B =
[[128 140 122 130 134 107 131 117]
 [137 125 131 147 131 137 114 128]
 [124 142 134 149 125 129 125 139]
 [115 128 126 133 129 144 134 140]
 [124 125 118 126 141 132 130 117]
 [134 113 118 131 129 117 123 123]
 [113 126 127 130 121 141 136 147]
 [127 120 129 111 117 121 134 133]]
Which number is the 5th entry in reading order?
Answer: 134
The top-left entry is 128
Which number is the bottom entry of the column that holds the largest entry?
Answer: 111
Which number is the last entry, reading row by row?
Answer: 133
Which number is the largest entry in the first column?
Answer: 137
Which number is the entry directly below the smallest entry?
Answer: 137
Which number is the fourth entry from the end, reading row by row?
Answer: 117
The top-right entry is 117
Which number is the smallest entry in the first row?
Answer: 107
Which number is the entry just right of 132?
Answer: 130
Which number is the entry in the bottom-left corner?
Answer: 127
The smallest entry in the first column -> 113
Which number is the first entry of the largest entry's row?
Answer: 124
Which number is the entry just right of the largest entry?
Answer: 125
The top entry of the column that holds the largest entry -> 130
Which number is the entry just right of 107?
Answer: 131
Which number is the bottom entry of the column that holds the smallest entry?
Answer: 121
